A small network was trained on made-up records. Each row is its average activation on records with the value named, seen along a few directions.
Values that are neighbours, or in one group, have similar rows; names and order tell nothing.
(in the rows, 500 means zero)
Strong random noise was added to every row along 10 fixed directions; ignore it. To show where, here is one row again and again, with new noise each time:
[258 644 631 452 405 629 518 420 405 697 557 520 485 567 317 290 633 440
 524 653 810]
[621 559 573 626 522 592 497 391 413 568 624 537 394 471 437 495 592 588
 458 530 625]
[494 608 475 477 652 343 528 594 869 569 493 310 444 522 780 401 452 523
 731 731 307]
[500 428 583 686 538 501 497 561 689 569 581 394 495 586 655 615 359 475
 734 496 493]
[484 566 557 608 442 649 520 403 334 429 655 453 447 692 439 482 437 409
 456 490 556]
[595 252 543 250 483 782 505 560 378 468 452 435 560 488 218 483 619 510
 396 680 475]
[411 610 441 219 557 419 505 458 691 622 624 606 431 420 580 300 538 672
 606 649 236]
[332 444 775 522 198 305 228 720 359 717 400 485 519 529 475 281 528 267
 604 434 677]
[132 445 557 420 518 522 423 396 392 495 319 575 509 457 512 274 692 545
 513 323 572]
[505 450 370 433 612 648 533 434 542 263 510 474 534 542 569 563 485 606
 470 497 165]
[494 418 636 471 507 513 469 529 489 593 563 427 390 562 498 369 552 497
 587 554 545]
[791 249 643 432 524 600 577 414 357 599 882 469 260 659 404 498 251 464
 535 435 517]


Field Fona:
e12: [581  82 522 453 612 680 535 437 470 571 443 569 586 374 376 695 435 609
 547 320 519]
e6: [699 440 374 602 559 653 519 553 520 219 250 327 635 467 466 722 564 438
 349 650 315]
e10: [491 217 553 265 477 231 405 747 640 601 168 459 521 379 566 411 425 417
 631 383 405]
e2: [356 573 397 291 628 506 571 521 677 558 589 548 460 513 600 408 566 683
 576 547 405]
e8: [625 430 361 440 355 319 330 589 322 307 281 713 629 333 459 657 473 429
 216 232 307]
e24: [547 434 530 541 507 696 631 388 624 559 928 624 363 668 462 746 477 692
 614 552 452]
e23: [579 442 410 545 686 634 677 464 592 503 588 301 531 634 539 695 274 431
 530 581 595]
e19: [184 127 581 114 576 491 590 610 677 601 447 448 579 499 438 363 524 570
 749 514 438]
e3: [500 608 424 405 530 347 488 610 832 468 538 584 480 402 641 557 602 771
 674 632 171]
e14: [564 508 351 341 590 418 443 401 306 388 496 722 313 394 556 346 632 748
 281 257 246]
e20: [465 669 533 443 495 371 462 414 487 665 702 623 405 399 538 355 606 627
 496 499 460]
e17: [328 580 601 590 519 605 591 396 498 515 655 434 507 654 489 510 539 465
 599 590 698]
e1: [415 375 602 218 321 470 444 546 402 763 588 751 391 482 290 358 491 490
 510 446 623]
e4: [452 680 604 680 444 656 486 607 747 687 645 531 593 420 387 594 797 770
 701 801 624]
e9: [605 417 558 599 808 430 614 362 434 452 401 356 262 442 509 329 755 647
 411 439 831]
e16: [437 671 504 397 275 368 409 655 297 483 468 513 552 559 412 350 514 293
 299 589 625]
e5: [662 322 570 570 376 512 487 519 265 381 742 518 473 714 491 650 241 322
 411 326 517]
e13: [401 597 504 360 584 323 514 594 569 594 208 422 537 332 551 215 655 491
 470 604 707]
e21: [546 579 509 458 436 557 567 529 572 475 625 373 514 636 424 567 494 365
 553 762 471]
e15: [614 323 474 458 498 930 629 478 319 389 428 481 639 445 143 637 654 576
 369 615 599]
e11: [488 740 486 590 393 428 550 616 688 432 552 299 561 692 543 518 430 341
 622 794 436]
e22: [567 603 524 603 416 545 413 632 490 614 384 486 544 416 430 463 733 490
 438 764 656]
e25: [463 393 614 408 251 417 287 672 399 483 543 577 476 657 470 458 540 457
 473 456 216]
e18: [372 724 311 660 771 565 716 437 778 429 424 410 521 517 665 554 429 551
 619 590 551]
e7: [309 574 442 298 421 635 627 462 480 387 532 465 505 655 391 380 500 433
 538 598 344]
The values of Fona form a network in which each value has 4 neighbours.
Q: List every value one step from e15, in the order listed.
A: e12, e4, e18, e7
Q: List every value one step from e2, in the order listed.
A: e23, e14, e16, e13
Q: List every value one step from e3, in the order listed.
A: e10, e8, e9, e11
Q: List every value one step from e17, in the order listed.
A: e19, e20, e5, e21
Each value of Fona is a pair of two hidden parts, and every pair occurs once (5 first parts, 5 second parts).
Q: Changing only the second part turns e21 into e17. e11 has the same second part as e21; what does that change turn e11 into?
A: e19
Q: Changing only the second part turns e16 into e14. e5 has the same second part as e16; what does that change turn e5 into?
A: e22
Q: Changing only the second part turns e4 into e15. e20 has the same second part as e4; what does that change turn e20 into?
A: e12
Q: Changing only the second part turns e1 into e2. e10 has the same second part as e1; what does that change turn e10 into?
A: e13

Field Raf:
d9: [209 314 584 259 464 445 548 548 595 626 539 490 443 685 470 331 391 378
 681 477 673]
d22: [352 344 498 249 579 463 610 533 567 595 443 411 508 563 533 414 346 392
 541 429 622]
d15: [631 475 557 776 542 457 568 478 466 468 519 397 431 595 616 605 300 424
 588 315 562]
d13: [584 530 482 443 466 515 543 487 454 508 597 476 509 487 409 512 353 445
 420 473 546]
d12: [546 597 407 482 544 488 538 515 503 308 605 365 517 669 601 491 222 409
 515 500 163]
d20: [522 462 349 506 341 771 507 539 414 349 491 588 816 464 293 929 413 402
 380 551 462]
d23: [325 220 536 392 510 572 352 638 567 514 342 574 629 366 537 506 751 729
 629 516 256]
d10: [672 436 569 671 231 542 394 599 414 599 595 537 552 543 391 691 310 389
 556 461 508]
d4: [445 486 636 602 352 685 429 438 244 564 704 667 559 563 314 516 603 588
 454 381 612]
d8: [578 811 556 752 473 476 454 443 368 392 462 414 427 607 528 454 651 392
 327 669 611]
d24: [317 742 475 408 444 360 452 499 587 677 580 562 453 561 640 358 414 425
 581 545 376]
d18: [604 310 531 377 485 377 361 667 519 601 399 594 597 248 430 499 600 602
 478 499 512]
d25: [279 339 594 470 296 461 351 546 510 587 618 677 581 457 449 545 506 579
 692 310 457]
d3: [680 302 527 383 509 446 404 522 488 534 594 603 494 362 481 570 503 584
 523 447 282]
d1: [627 407 524 345 439 399 428 320 356 591 697 854 326 287 396 461 580 729
 455 247 482]
d5: [448 588 513 483 609 535 625 451 543 592 534 384 465 634 587 405 413 420
 530 558 626]
d6: [845 329 507 582 614 478 515 554 438 315 373 342 423 451 511 614 437 481
 375 410 516]
d17: [541 473 569 562 455 478 362 832 701 569 378 349 467 550 558 513 711 577
 636 780 361]
d7: [487 549 511 457 323 644 479 620 607 493 563 545 621 574 326 552 613 491
 577 789 376]
d14: [272 336 461 467 479 502 614 520 737 394 513 421 631 620 683 573 215 359
 693 343 264]
d2: [636 284 559 547 537 478 367 670 400 175 361 286 505 570 586 529 706 501
 422 524 271]
d11: [341 513 469 329 284 444 452 451 455 691 481 797 653 412 312 528 316 376
 449 373 594]
d21: [615 582 419 574 599 651 621 378 409 496 534 642 455 415 386 582 547 626
 359 452 624]
d16: [573 397 479 420 584 751 623 416 471 479 576 365 466 546 362 503 491 513
 493 669 464]
d19: [378 555 411 802 427 687 549 527 618 382 503 615 722 533 525 911 349 532
 557 392 649]
Each value of Raf is a pair of two hidden parts, and every pair occurs once (5 first parts, 5 second parts).
Q: Changing only the second part turns d13 into d12. d6 has the same second part as d13; what does that change turn d6 into?
A: d15
Q: Changing only the second part turns d17 into d21. d23 has the same second part as d17; what does that change turn d23 into?
A: d4
Q: Changing only the second part turns d9 into d19. d20 has the same second part as d9; what does that change turn d20 into?
A: d22
Q: Changing only the second part turns d7 into d10. d14 has the same second part as d7; what does that change turn d14 into?
A: d16

Field Fal:
z9: [299 509 416 315 504 378 541 401 556 506 481 619 511 415 557 409 438 499
 512 376 455]
z10: [729 403 595 364 430 453 460 600 398 527 505 399 404 564 402 420 499 399
 493 606 405]
z3: [703 738 489 529 404 507 465 519 420 503 572 480 508 471 409 462 534 474
 338 752 402]
z4: [487 452 494 437 363 419 314 691 461 533 351 525 694 369 432 524 589 426
 484 520 517]
z11: [362 501 622 482 342 540 376 540 342 455 528 554 555 586 381 413 677 522
 462 494 539]
z2: [572 377 355 370 566 553 559 557 529 459 377 439 577 455 456 618 336 442
 438 464 446]
z5: [563 522 474 648 348 472 447 558 534 446 407 548 667 398 441 714 451 421
 427 446 539]
z1: [352 650 494 693 537 602 511 430 502 459 589 636 481 612 546 595 597 627
 540 453 549]
z7: [312 557 425 431 460 461 467 438 467 456 421 664 531 445 556 416 463 570
 463 340 463]
z6: [561 514 417 395 587 491 535 515 628 499 516 442 540 480 627 487 438 509
 534 589 282]
z8: [121 622 490 753 525 670 500 419 567 411 348 522 595 482 552 530 742 614
 580 481 556]
The values of Fal form 3 separate groups.
Q: List the group mates of z5, in the order listed.
A: z9, z4, z11
Q: List the group mates of z2, in the order listed.
A: z1, z7

Field Migu:
v10: [616 286 458 385 548 563 593 440 409 410 510 381 562 537 422 560 260 347
 429 428 514]
v8: [525 385 559 358 591 593 555 474 376 429 627 451 273 684 468 338 619 560
 438 529 480]
v1: [619 385 469 410 496 553 589 440 454 556 527 476 517 504 407 545 279 384
 506 473 490]
v2: [538 556 483 414 399 510 486 535 456 371 620 512 431 645 435 452 561 515
 470 571 330]
v9: [388 479 564 566 414 423 425 566 455 478 387 368 571 596 596 466 349 249
 551 413 498]
v14: [631 546 561 588 519 405 569 420 489 595 566 434 367 528 498 429 395 400
 539 542 696]
v5: [517 495 448 426 594 397 493 522 558 527 510 570 486 433 591 483 467 600
 508 433 424]
v13: [475 476 530 541 397 626 461 459 336 509 558 712 482 481 346 592 544 592
 428 352 577]
v15: [454 646 405 357 513 358 517 460 497 406 458 464 458 523 556 384 502 429
 408 568 412]
v11: [627 342 550 408 564 335 433 489 409 578 382 492 477 334 539 393 473 476
 450 342 515]
v6: [521 150 567 459 473 607 458 586 498 389 585 515 557 563 458 651 473 585
 579 353 391]
v12: [525 413 522 529 743 435 581 532 676 578 474 350 429 489 667 467 433 525
 616 507 539]
v4: [482 526 514 385 363 474 460 713 675 645 475 469 591 501 461 476 402 410
 604 697 416]
v3: [478 523 440 423 496 560 486 439 513 509 504 630 522 320 426 523 717 684
 446 565 410]
v7: [457 578 466 525 488 486 486 531 525 496 408 445 553 523 586 483 457 416
 491 545 493]
Each value of Migu is a pair of two hidden parts, and every pair occurs once (5 first parts, 3 second parts).
Q: Changing only the second part turns v9 into v11. v8 has the same second part as v9; what does that change turn v8 into?
A: v5
Q: Changing only the second part turns v10 into v14. v12 has the same second part as v10; what does that change turn v12 into?
A: v4
